Each row below holds a small network's activations on one record, seen along a few directions.
Records have a field called LOR. Each example row is followed by its value.
The word missing means that the record has no LOR.
Other fields move the rows too, some of them a lot.
Strong random noise was added to every row along 3 fixed directions; ignore it. To show where, here is one row again and again, with new noise each time:
[403 -243 302 247 160 -345 -571 170 -32 332 39 -149 -306 91 64 258 -72 -227 -294 166 -112 -213 313]
[147 -256 -79 424 92 -181 38 -54 -423 504 213 2 -214 -439 407 79 250 -294 -237 9 -84 -163 586]
[-33 -354 -189 -14 73 -103 -21 -38 -181 208 74 172 -142 -37 225 98 15 -85 -11 -11 47 -247 -75]
[-26 -488 -14 330 289 -193 -95 -41 -216 459 60 212 -309 -286 339 146 13 -295 -103 -47 1 -359 271]
[240 -289 113 348 161 -262 -263 50 -217 432 112 -36 -278 -189 247 172 71 -274 -249 71 -88 -218 436]

[-56 219 180 -486 -277 -50 110 -126 -52 -160 -34 -126 57 198 -76 -208 -173 197 -24 -93 69 439 6] | sazet
[147 223 122 -34 17 37 -35 -78 109 -93 -29 -116 -61 189 -66 34 -55 -15 -69 128 -33 74 -135] | girul
[-80 -148 374 181 167 -208 -83 -55 3 226 -209 93 -249 -312 74 56 -288 -105 -69 -151 68 -28 253] | bezi
[102 96 -57 75 -156 33 188 -175 -235 158 102 -48 -102 -320 183 -20 99 -152 12 -40 15 79 196] | girul
[-201 -142 -311 -177 -120 -26 -84 -24 23 -125 58 45 -49 201 -58 183 63 -59 124 -26 160 -130 -410] | rege
[191 201 217 55 -1 -65 -177 66 189 123 -143 22 23 232 -155 118 -69 43 -26 173 -130 63 114] | ture
[6 455 -91 -134 -198 128 182 1 -211 -397 67 -131 303 181 -191 -83 177 421 -112 70 -40 303 47] | ridi
[-122 -267 170 372 464 7 -74 94 115 91 -42 300 -73 -148 35 -13 -10 -66 105 -13 234 -447 -83] | bugo
[84 231 -110 -471 -216 -119 -26 -5 -18 -107 -180 -256 94 222 -125 -31 -111 142 -5 91 -95 299 -334] | lazip
[-42 -48 51 148 362 53 110 -31 226 68 20 134 35 -258 75 40 -7 89 45 -36 -60 -1 260] | rofe
[159 198 -74 -175 -155 31 -21 108 -20 -47 73 -437 154 193 -140 36 -20 107 -30 274 -1 107 31] | sisa
[-409 -314 -160 -52 -32 55 248 -297 -31 40 69 277 -19 -268 174 -2 -110 -103 329 -204 195 -163 -164] | rege
[204 -70 -101 -243 -207 -6 -30 -32 -144 107 163 -249 63 112 63 41 133 -14 -137 158 -90 61 26] | mobem
[97 200 -145 -206 -264 3 -151 237 -1 -97 95 -163 36 228 -272 178 42 204 -152 133 4 51 -70] | sazet
[-305 -120 -168 308 95 142 374 -171 -171 232 10 200 99 -550 421 -174 145 -306 -152 -193 -3 -165 436] | missing
[-22 -44 -7 261 211 -106 -44 -73 -274 283 2 23 -183 -296 216 70 7 -180 -79 -63 -128 -127 194] | lazip
[-79 -380 203 156 222 -85 -243 192 84 181 -80 129 -223 -88 164 19 -190 -331 140 -55 75 -209 -23] | bugo
[-29 -93 -70 -135 -62 70 219 -129 -110 -18 21 35 169 -26 -45 48 108 50 -44 64 -57 43 33] | rikur
[-161 -277 -510 197 -162 42 258 68 -122 315 115 319 -114 -231 271 88 145 -226 158 -124 56 -198 -245] | ture
[-336 -131 -309 139 363 386 208 -143 -70 -61 71 629 231 -308 44 -140 173 -75 179 -210 306 -242 -193] | missing
[-230 -587 -28 -444 50 -379 -299 73 257 182 -333 -95 -265 374 -31 84 -521 -202 183 -231 62 -326 -496] | fetor
[248 -88 160 103 -91 -124 -268 220 -6 183 67 -292 -149 -25 47 15 -149 -245 -3 80 -65 63 218] | sisa
[150 -23 -225 -47 -57 -7 -187 237 231 -88 143 -46 -96 156 40 86 106 25 5 -30 15 60 -273] | rofe
[-67 -196 -310 -579 -229 -220 162 -59 -76 -96 -103 3 89 317 35 -76 -192 166 97 -79 72 96 -429] | mobem
[-349 -270 164 -49 337 26 -288 -112 325 -266 -327 351 -201 305 -133 29 -376 183 228 -167 76 -341 -664] | bezi
[229 -25 162 -95 -36 -105 -181 45 187 -213 -74 108 10 324 -277 128 -103 215 -73 128 19 -90 -256] | rikur
[-307 172 -169 124 158 298 463 -41 -14 -200 23 372 23 -217 -88 -176 243 179 75 -179 1 -47 142] | ridi
[490 389 298 231 -39 -163 -206 210 -12 -106 16 -320 34 158 -93 -68 170 86 -216 216 -161 100 529] | fetor

Here are new rows. What is LOR for each?
[101 92 -62 280 77 200 42 13 -47 89 83 -75 0 -219 63 27 145 -41 -3 102 -194 -19 81] | lazip
[-128 120 -147 -190 -168 -67 28 -182 91 -359 97 58 85 269 -111 -34 -29 149 165 38 105 48 -358] | rege
[64 23 105 187 164 -156 -25 -119 -161 219 -54 20 -160 -277 106 -50 -29 -87 -70 -92 -95 -15 131] | lazip
[400 120 210 -162 -58 -351 -363 100 173 126 2 -568 34 123 -24 109 -100 21 -235 95 -189 364 285] | rofe
[143 65 210 -69 57 -9 -406 95 299 -471 -288 54 46 349 -269 119 -298 41 -90 107 109 -89 -256] | missing
[-32 -58 -65 176 161 53 147 36 15 43 111 19 27 -81 -46 -60 -81 81 97 35 177 -214 -51] | sisa
[130 -434 220 313 179 -148 -337 244 224 101 -24 105 -283 50 -73 186 -53 -345 -99 -29 -106 -300 -69] | rikur
[-268 -22 -215 -190 -131 210 151 -184 43 -163 -41 57 106 9 5 -79 -42 240 166 -39 -21 -89 -470] | bezi
[46 -266 81 612 167 -39 -249 66 -2 243 60 164 -256 -392 147 226 56 -335 84 74 3 -183 394] | rege
[11 210 -582 -141 -443 7 412 -55 -493 2 197 -139 264 -188 322 -144 427 176 63 57 13 34 107] | fetor
[108 165 114 -75 -215 -57 -27 -59 -246 146 8 -220 30 95 129 93 83 -108 -94 -42 -42 286 284] | ture
[167 36 347 440 234 -44 146 -49 -85 28 29 82 52 -204 -50 -61 182 -75 -179 -24 -202 23 622] | rikur
[87 25 267 133 121 -87 -325 112 129 3 -32 115 -95 91 -249 33 -127 193 -106 119 26 -47 13] | sazet
[-175 -121 356 113 220 29 -167 -20 228 -109 -210 197 -222 32 -21 104 -298 24 50 -116 117 -160 -128] | bezi
